These are the activations of a small network on made-up records, seen along a few directions, one row for each record.
Each row is followed by the record's values for the fields SOFOP, TET, MIZ, FIS, FERES, MUMI, TAKI.
A field that a record lacks is left out.
The largest differences between rows may come from other fields.
In the rows, 500 means zero.
Strong random noise was added to every row along 5 fixed directions; ignore it. To show where, here is one row again and again, with new noise each time:
[477 538 511 425 566 397 494 494 497 546 512 512 470 538 545 481 383 615]
[437 419 498 490 522 381 438 390 400 525 492 647 518 627 444 612 453 470]
[637 434 517 439 535 447 401 284 375 497 466 553 504 517 549 574 607 533]
[515 752 602 386 616 722 392 654 640 549 511 274 493 285 535 352 606 563]
[441 602 501 435 574 311 573 695 517 516 516 429 473 594 641 402 188 733]
[447 552 493 544 522 560 397 607 389 500 407 479 542 580 489 530 572 432]
[232 434 455 548 513 564 375 361 435 650 451 765 484 619 201 674 638 228]

[651 565 495 591 529 613 447 671 385 384 380 323 570 533 673 493 650 515] -> SOFOP=fave, MIZ=tubo, FIS=lebos, FERES=lus, MUMI=nukor
[338 475 510 526 537 423 536 495 412 561 474 681 498 654 336 688 456 467] -> SOFOP=kip, MIZ=tubo, FIS=gov, FERES=gam, MUMI=nukor
[569 473 434 629 515 500 420 583 219 412 362 496 567 655 575 614 607 449] -> SOFOP=fave, MIZ=tubo, FIS=gov, FERES=gam, MUMI=nukor
[565 286 619 521 394 437 518 290 508 352 648 568 586 533 378 638 486 433] -> SOFOP=per, TET=vupa, TAKI=dotan
[516 582 502 552 533 556 530 661 519 467 482 338 531 464 522 473 502 575] -> SOFOP=fave, TAKI=dotan
[485 576 429 539 437 553 652 685 619 501 445 322 377 479 519 338 420 626] -> SOFOP=per, TET=karat, TAKI=dotan
[449 522 496 519 493 515 671 459 438 620 524 521 409 525 619 464 580 548] -> SOFOP=per, TET=kan
[509 552 515 409 587 385 465 610 513 465 486 437 605 513 535 547 315 603] -> SOFOP=kip, TAKI=dis
[400 561 536 463 500 577 621 541 569 572 604 536 421 509 378 544 544 525] -> SOFOP=per, TET=kan, MIZ=tubo, FIS=rud, FERES=gam, MUMI=nukor
[454 477 739 451 471 718 409 357 668 448 720 543 545 322 229 641 708 328] -> SOFOP=per, TET=vupa, MIZ=tubo, FIS=gov, FERES=gam, MUMI=nukor
[476 439 355 571 438 436 595 367 372 590 413 599 399 616 715 327 453 409] -> SOFOP=per, TET=karat
[386 660 595 529 585 751 256 553 560 525 525 482 665 297 477 393 710 219] -> SOFOP=fave
[522 340 428 621 405 417 642 352 296 469 460 635 493 682 673 502 510 451] -> SOFOP=per, TET=vupa
[491 591 524 364 602 458 564 419 565 613 494 508 420 429 379 595 556 646] -> SOFOP=kip, TAKI=dotan
[267 513 356 548 486 417 699 601 489 648 476 602 314 691 441 454 327 589] -> SOFOP=per, TET=vupa, MIZ=tubo, FIS=gov, FERES=gam, MUMI=nukor
[593 368 590 431 513 495 508 257 546 450 645 565 533 419 526 487 479 503] -> SOFOP=per, TET=vupa, MIZ=lozar, FIS=lebos, FERES=lus, MUMI=nukor
[334 622 459 573 544 465 578 746 367 573 383 517 477 711 487 561 455 505] -> SOFOP=kip, MIZ=tubo, FIS=gov, FERES=gam, MUMI=nukor
[451 433 459 587 426 448 610 544 381 478 478 558 430 676 481 572 487 526] -> SOFOP=per, TET=vupa, MIZ=tubo, FIS=gov, FERES=gam, MUMI=nukor
[676 546 455 408 509 419 671 478 540 545 467 380 350 410 593 441 435 751] -> SOFOP=per, TET=kan, TAKI=dotan
[553 563 554 407 612 411 599 365 581 621 616 505 397 437 584 385 485 610] -> SOFOP=fave, MIZ=lozar, FIS=gov, FERES=lus, MUMI=nobi
[421 551 293 626 518 492 560 722 300 618 226 498 440 753 593 490 498 487] -> SOFOP=kip, MIZ=tubo, FIS=lebos, FERES=sov, MUMI=nukor
[333 560 506 429 585 256 650 447 557 624 697 644 468 558 636 385 184 606] -> SOFOP=fave
[731 448 581 514 454 399 497 595 384 254 536 335 587 544 739 460 373 689] -> SOFOP=per, TET=karat, MIZ=tubo, FIS=gov, FERES=gam, MUMI=nukor
[559 420 330 596 387 460 595 592 379 440 372 431 461 676 574 498 467 577] -> SOFOP=per, TET=vupa, TAKI=dis
[469 384 515 549 448 451 528 429 398 442 545 601 505 624 454 588 464 475] -> SOFOP=per, TET=vupa, MIZ=tubo, FIS=gov, FERES=gam, MUMI=nukor
[622 447 521 480 432 625 535 388 609 500 552 429 421 430 504 461 589 537] -> SOFOP=per, TET=vupa, MIZ=tubo, FIS=lebos, FERES=sov, MUMI=nukor
[817 402 433 418 439 453 459 357 514 384 436 367 463 378 629 477 525 683] -> SOFOP=per, TET=karat, TAKI=dis
[385 523 525 455 478 590 553 448 634 577 596 485 411 424 320 516 572 502] -> SOFOP=per, TET=vupa, TAKI=dotan
[561 481 350 552 440 466 569 654 368 474 346 428 471 606 538 567 484 583] -> SOFOP=per, TET=kan, TAKI=dis
[682 452 430 504 451 706 398 312 435 485 393 482 414 401 468 515 805 448] -> SOFOP=per, TET=karat, MIZ=tubo, FIS=rud, FERES=gam, MUMI=nukor
[529 386 569 478 512 299 465 356 337 423 504 631 607 646 396 777 490 482] -> SOFOP=kip, TAKI=dotan
[674 344 397 521 478 360 505 243 337 511 457 609 443 624 647 551 559 528] -> SOFOP=fave, MIZ=tubo, FIS=lebos, FERES=lus, MUMI=nukor
[510 347 445 627 419 625 418 434 346 462 399 571 529 605 428 637 714 303] -> SOFOP=per, TET=vupa, MIZ=tubo, FIS=lebos, FERES=sov, MUMI=nukor
[737 404 409 404 484 517 550 140 454 560 478 546 318 442 559 486 658 645] -> SOFOP=per, TET=vupa, MIZ=tubo, FIS=rud, FERES=gam, MUMI=nukor
[616 495 512 418 527 363 497 566 594 386 529 395 543 378 626 381 306 640] -> SOFOP=per, TET=dib, TAKI=dis
[447 476 470 602 398 640 533 633 554 488 471 448 461 558 429 504 524 428] -> SOFOP=per, TET=vupa, MIZ=tubo, FIS=lebos, FERES=sov, MUMI=nukor
[301 421 425 595 510 550 514 527 408 561 454 626 506 640 440 524 514 337] -> SOFOP=per, TET=vupa, MIZ=lozar, FIS=lebos, FERES=sov, MUMI=nukor
[461 550 401 508 496 542 682 401 396 638 468 551 360 556 664 381 662 541] -> SOFOP=per, TET=vupa

Which values does each new row have?
[434 380 515 556 376 382 662 402 461 509 591 676 472 635 455 644 398 481] -> SOFOP=per, TET=kan
[682 496 643 417 412 528 553 372 692 402 668 394 478 298 627 403 462 623] -> SOFOP=per, TET=karat
[518 377 583 568 397 525 383 504 541 326 521 492 615 454 341 607 486 341] -> SOFOP=per, TET=karat, TAKI=dotan
[768 482 585 440 543 489 494 383 423 440 486 434 553 464 654 529 591 579] -> SOFOP=kip, MIZ=tubo, FIS=lebos, FERES=lus, MUMI=nukor
[578 377 617 483 430 366 595 506 602 353 669 467 542 538 570 516 232 630] -> SOFOP=per, TET=vupa, MIZ=tubo, FIS=lebos, FERES=sov, MUMI=nukor
[661 543 469 483 565 368 447 560 494 474 457 350 546 441 668 386 327 652] -> SOFOP=fave, TAKI=dotan
[482 618 548 558 511 588 407 708 525 441 439 371 666 434 719 259 406 438] -> SOFOP=kip
[650 395 630 560 397 625 451 488 507 315 580 395 608 483 532 536 575 433] -> SOFOP=per, TET=vupa, MIZ=tubo, FIS=lebos, FERES=sov, MUMI=nukor
[644 482 526 336 620 383 461 254 410 543 501 597 488 477 557 608 536 622] -> SOFOP=kip, MIZ=tubo, FIS=rud, FERES=gam, MUMI=nukor
[374 655 418 473 602 485 519 519 513 673 471 560 413 424 597 370 483 470] -> SOFOP=fave
[247 628 549 474 520 600 687 563 703 685 650 481 380 427 517 314 449 522] -> SOFOP=per, TET=vupa
[723 453 443 394 552 326 431 319 437 511 412 501 449 459 682 417 411 725] -> SOFOP=kip, MIZ=tubo, FIS=gov, FERES=gam, MUMI=nukor
[392 364 477 357 584 296 495 221 565 617 557 762 501 525 274 734 370 525] -> SOFOP=kip, TAKI=dis
[402 557 525 488 561 510 415 547 428 539 440 504 564 533 374 645 583 433] -> SOFOP=kip, TAKI=dotan
[291 400 421 616 406 455 657 530 451 564 480 647 438 694 265 646 447 402] -> SOFOP=per, TET=kan, TAKI=dotan
[621 525 475 489 532 431 585 448 519 462 463 395 430 501 598 457 479 625] -> SOFOP=fave, TAKI=dotan
[305 452 466 508 474 326 679 463 576 619 573 621 382 558 573 413 277 573] -> SOFOP=per, TET=karat
[474 571 498 408 484 616 547 407 650 629 554 511 337 397 421 370 545 470] -> SOFOP=per, TET=vupa, MIZ=tubo, FIS=rud, FERES=gam, MUMI=nukor
[367 386 497 567 458 454 416 486 432 447 487 670 526 583 347 629 429 346] -> SOFOP=per, TET=karat, MIZ=tubo, FIS=gov, FERES=gam, MUMI=nukor
